A small network was trained on invented records. Each row is its activation on one of them, seen along a few directions.
After each row come some of the record's fields: Sibeb, Gevak, Tivod, Vorat, Dud, Puru, Rut.
A field that a record lacks is left out.
The largest differences between rows may come from other fields.
(in the rows, 500 means zero)
Strong random noise was added to every row along 8 fixed directions; ignore it. To show where, here is one row again and again, with new noise each time:
[565 443 428 186 613 544 317 331 603 414 527 466 450 669 708 436 445 529
 481 558 394 593 518 417 446 395 491]
[472 433 495 463 398 433 416 489 524 365 622 509 380 663 686 520 372 517
 377 532 640 676 572 484 411 342 492]
[613 477 409 559 393 415 586 676 500 437 490 592 428 574 421 447 463 481
 557 479 508 590 370 453 463 400 443]
[380 607 617 612 436 540 503 440 518 547 487 448 627 310 481 551 542 437
 459 549 603 445 652 544 653 690 522]
[644 686 481 606 408 403 638 593 428 358 345 508 381 495 398 429 546 477
 567 479 494 658 350 552 440 499 493]
[481 390 493 466 890 610 449 608 314 599 310 622 732 317 365 392 609 564
 479 491 515 420 727 403 613 435 470]
[605 553 433 489 641 560 503 318 328 502 375 508 536 485 375 359 530 507
 552 400 437 556 420 469 450 468 457]
[284 571 427 553 572 409 443 374 677 612 845 397 536 551 561 418 330 425
 462 357 620 496 589 478 526 807 603]
[507 420 346 493 297 504 498 489 714 621 699 555 620 518 415 491 410 366
 611 498 464 427 400 364 655 622 415]
[552 443 396 384 573 346 450 776 566 307 527 592 359 677 642 437 424 545
 435 552 584 739 577 426 422 311 513]

[473 378 417 441 404 539 481 451 809 708 794 485 564 628 566 569 367 411
 599 447 315 244 332 411 589 634 493] | Sibeb=f7 Gevak=g1 Tivod=p3
[503 612 298 466 526 394 490 377 588 512 680 450 424 637 479 371 393 473
 595 349 467 585 401 437 451 690 543] | Sibeb=f4 Gevak=g1 Tivod=p2
[467 748 602 601 298 515 522 405 419 392 362 429 476 346 492 550 572 502
 518 590 617 545 665 551 643 714 516] | Sibeb=f2 Gevak=g2 Tivod=p2
[493 318 301 703 548 479 582 442 408 707 712 608 634 550 226 460 400 415
 528 263 518 475 312 443 427 420 432] | Sibeb=f3 Gevak=g1 Tivod=p1 Vorat=e2 Dud=t4 Puru=l2 Rut=k1
[520 625 372 560 718 417 549 416 574 554 647 459 467 641 480 456 400 423
 535 276 380 517 321 527 442 643 607] | Sibeb=f5 Gevak=g2 Tivod=p1 Vorat=e3 Dud=t4 Puru=l1 Rut=k4
[679 543 363 336 310 528 474 227 519 446 505 448 366 654 473 366 448 504
 668 468 357 559 246 434 407 509 409] | Sibeb=f6 Gevak=g2 Tivod=p2
[614 440 613 409 452 592 579 504 386 562 342 426 314 543 477 447 603 710
 660 505 291 244 314 550 311 424 474] | Sibeb=f2 Gevak=g2 Tivod=p2
[424 463 341 631 446 458 525 501 537 624 733 548 565 536 362 403 345 440
 568 356 590 444 505 376 596 675 471] | Sibeb=f2 Gevak=g1 Tivod=p3
[418 313 474 545 647 563 498 509 481 732 671 534 565 550 455 442 404 562
 536 345 467 241 485 426 486 529 496] | Sibeb=f7 Gevak=g2 Tivod=p2
[548 639 318 458 944 417 441 196 230 412 549 431 314 753 507 166 351 603
 479 155 515 748 435 474 201 491 589] | Sibeb=f7 Gevak=g2 Tivod=p2
[439 580 676 883 302 509 591 338 264 446 513 496 470 465 451 595 387 423
 349 391 738 560 494 642 496 466 485] | Sibeb=f7 Gevak=g1 Tivod=p1 Vorat=e3 Dud=t4 Puru=l1 Rut=k4
[524 505 553 607 522 502 534 545 418 454 421 563 546 450 425 462 478 437
 458 489 583 550 505 513 555 462 468] | Sibeb=f7 Gevak=g1 Tivod=p1 Vorat=e3 Dud=t4 Puru=l2 Rut=k1
[414 424 763 304 457 479 463 797 834 468 477 430 441 456 734 525 531 502
 468 752 457 329 543 579 551 556 557] | Sibeb=f7 Gevak=g1 Tivod=p1 Vorat=e1 Dud=t4 Puru=l1 Rut=k3
[413 570 541 555 436 508 505 330 485 540 516 428 573 365 376 378 507 421
 512 483 601 522 493 537 522 679 483] | Sibeb=f2 Gevak=g1 Tivod=p1 Vorat=e1 Dud=t4 Puru=l1 Rut=k3
[546 533 365 543 485 397 582 757 663 508 529 600 575 460 335 415 486 371
 613 507 493 530 434 411 654 645 480] | Sibeb=f2 Gevak=g1 Tivod=p1 Vorat=e3 Dud=t4 Puru=l2 Rut=k1
[388 478 628 670 649 492 563 540 504 623 615 460 493 532 550 579 437 502
 422 368 489 326 468 605 445 545 605] | Sibeb=f1 Gevak=g2 Tivod=p1 Vorat=e3 Dud=t4 Puru=l1 Rut=k4
[524 536 439 505 677 579 421 209 283 495 458 504 530 550 513 464 488 544
 455 375 497 580 563 456 444 439 500] | Sibeb=f1 Gevak=g1 Tivod=p2
[426 379 510 537 268 468 464 639 577 470 608 556 506 521 641 768 505 520
 389 641 603 541 656 494 534 340 487] | Sibeb=f3 Gevak=g2 Tivod=p3
[638 608 310 648 225 302 603 573 504 268 554 597 346 667 451 509 390 365
 488 445 601 871 288 488 432 386 457] | Sibeb=f5 Gevak=g2 Tivod=p1 Vorat=e3 Dud=t3 Puru=l1 Rut=k4
[515 459 370 270 539 496 398 489 732 497 557 523 637 471 492 398 502 362
 536 595 461 599 481 394 614 566 457] | Sibeb=f7 Gevak=g2 Tivod=p1 Vorat=e1 Dud=t4 Puru=l1 Rut=k3
[481 466 362 674 417 524 578 564 484 675 552 633 733 331 182 374 479 384
 645 423 581 394 507 340 744 712 388] | Sibeb=f7 Gevak=g1 Tivod=p2
[465 488 571 464 826 657 395 247 193 514 318 484 614 392 454 433 574 580
 403 452 541 509 692 518 480 420 504] | Sibeb=f2 Gevak=g2 Tivod=p1 Vorat=e3 Dud=t4 Puru=l1 Rut=k4
[625 655 535 536 354 435 658 751 703 466 398 489 412 487 478 633 584 447
 647 580 290 380 299 577 591 635 551] | Sibeb=f3 Gevak=g1 Tivod=p1 Vorat=e3 Dud=t4 Puru=l1 Rut=k4
[334 749 458 653 812 346 541 425 450 504 571 411 564 378 348 216 462 394
 442 294 709 707 566 567 456 825 629] | Sibeb=f7 Gevak=g2 Tivod=p1 Vorat=e1 Dud=t4 Puru=l1 Rut=k3
[558 655 290 489 594 396 520 547 408 409 449 526 450 516 409 427 557 547
 565 442 524 707 566 440 476 556 534] | Sibeb=f3 Gevak=g2 Tivod=p2
[489 773 469 371 672 599 385  33 456 490 430 316 544 457 582 533 591 508
 510 462 360 549 589 545 517 713 599] | Sibeb=f3 Gevak=g2 Tivod=p3
[533 491 560 511 507 537 569 701 524 553 410 515 487 458 512 626 584 576
 555 551 371 306 502 524 556 494 528] | Sibeb=f4 Gevak=g2 Tivod=p3
[301 478 668 635 480 629 453 273 413 667 596 413 592 408 589 673 504 556
 405 462 564 278 684 562 543 604 552] | Sibeb=f1 Gevak=g2 Tivod=p2
[357 444 547 543 623 497 437 552 406 527 533 521 555 435 544 506 490 576
 390 494 674 502 760 493 521 492 532] | Sibeb=f4 Gevak=g2 Tivod=p2
[462 699 441 358 633 429 463 428 594 460 502 352 447 484 577 490 605 541
 521 521 427 606 562 556 422 659 625] | Sibeb=f3 Gevak=g2 Tivod=p3
[518 399 572 550 363 530 532 623 386 485 425 560 456 475 475 521 513 588
 506 557 567 433 544 486 499 381 430] | Sibeb=f6 Gevak=g2 Tivod=p2
[372 415 718 541 454 409 580 723 602 569 660 367 202 668 742 618 451 713
 471 476 451 234 445 664 237 479 644] | Sibeb=f3 Gevak=g2 Tivod=p2
[478 659 478 408 735 448 482 552 585 470 448 434 526 439 516 398 558 486
 513 505 462 563 579 513 529 661 593] | Sibeb=f7 Gevak=g2 Tivod=p3

Which values does each new row have?
[498 201 337 304 542 495 389 649 674 591 704 625 540 658 551 400 362 522
 550 510 478 422 513 293 534 400 419] | Sibeb=f7 Gevak=g1 Tivod=p2
[501 574 490 427 729 513 429 524 363 378 316 532 565 401 474 425 585 517
 435 559 582 666 717 474 565 477 518] | Sibeb=f2 Gevak=g2 Tivod=p1 Vorat=e3 Dud=t4 Puru=l1 Rut=k4
[488 485 429 526 518 545 426 233 345 490 530 506 570 513 475 477 483 475
 427 441 578 656 554 455 447 401 454] | Sibeb=f1 Gevak=g1 Tivod=p3
[552 629 326 302 712 398 444 722 570 356 349 545 555 424 519 504 679 516
 504 638 466 755 697 433 568 493 559] | Sibeb=f3 Gevak=g2 Tivod=p3
[437 403 466 567 234 454 451 482 458 436 616 551 471 547 569 637 458 517
 404 569 689 643 630 472 475 351 445] | Sibeb=f3 Gevak=g1 Tivod=p2
[446 326 450 719 156 488 617 563 539 693 758 566 519 528 330 481 362 456
 601 399 594 313 342 424 527 562 389] | Sibeb=f7 Gevak=g2 Tivod=p2
[571 805 520 615 655 425 558 188 347 359 464 350 300 650 565 478 450 484
 436 281 445 703 311 685 270 539 636] | Sibeb=f5 Gevak=g2 Tivod=p1 Vorat=e3 Dud=t4 Puru=l1 Rut=k4
[408 157 533 280 550 586 275 347 472 526 684 515 444 706 743 435 340 633
 373 517 594 468 631 396 352 238 437] | Sibeb=f7 Gevak=g2 Tivod=p2
[317 631 419 446 717 420 439 394 618 603 736 344 443 571 610 455 443 574
 515 363 490 443 626 510 439 810 677] | Sibeb=f3 Gevak=g2 Tivod=p2
[635 444 211 385 499 557 459 352 424 559 470 595 627 493 294 418 563 489
 651 467 402 582 441 322 540 458 378] | Sibeb=f3 Gevak=g2 Tivod=p2
[525 465 568 444 303 605 444 302 538 497 539 445 473 559 617 591 460 493
 490 561 448 434 457 499 510 449 452] | Sibeb=f7 Gevak=g2 Tivod=p3
[522 496 523 411 700 447 550 702 599 545 464 470 448 516 506 389 551 558
 567 488 373 410 421 518 407 530 562] | Sibeb=f7 Gevak=g1 Tivod=p3
[383 450 266 634 714 316 483 620 314 463 685 601 470 604 414 342 380 567
 403 309 786 775 708 395 374 436 537] | Sibeb=f2 Gevak=g2 Tivod=p3
[694 443 310 376 237 495 515 380 614 459 534 546 484 596 369 403 450 368
 641 515 390 619 162 418 477 426 352] | Sibeb=f4 Gevak=g2 Tivod=p1 Vorat=e1 Dud=t4 Puru=l1 Rut=k3
[589 490 161 247 815 542 369 429 553 540 467 602 771 433 335 309 569 398
 591 495 407 673 584 264 662 541 436] | Sibeb=f7 Gevak=g2 Tivod=p3
[702 793 410 352 489 403 541 486 721 316 414 430 347 618 535 383 475 380
 657 511 297 634 252 511 546 705 552] | Sibeb=f7 Gevak=g1 Tivod=p1 Vorat=e3 Dud=t4 Puru=l1 Rut=k4
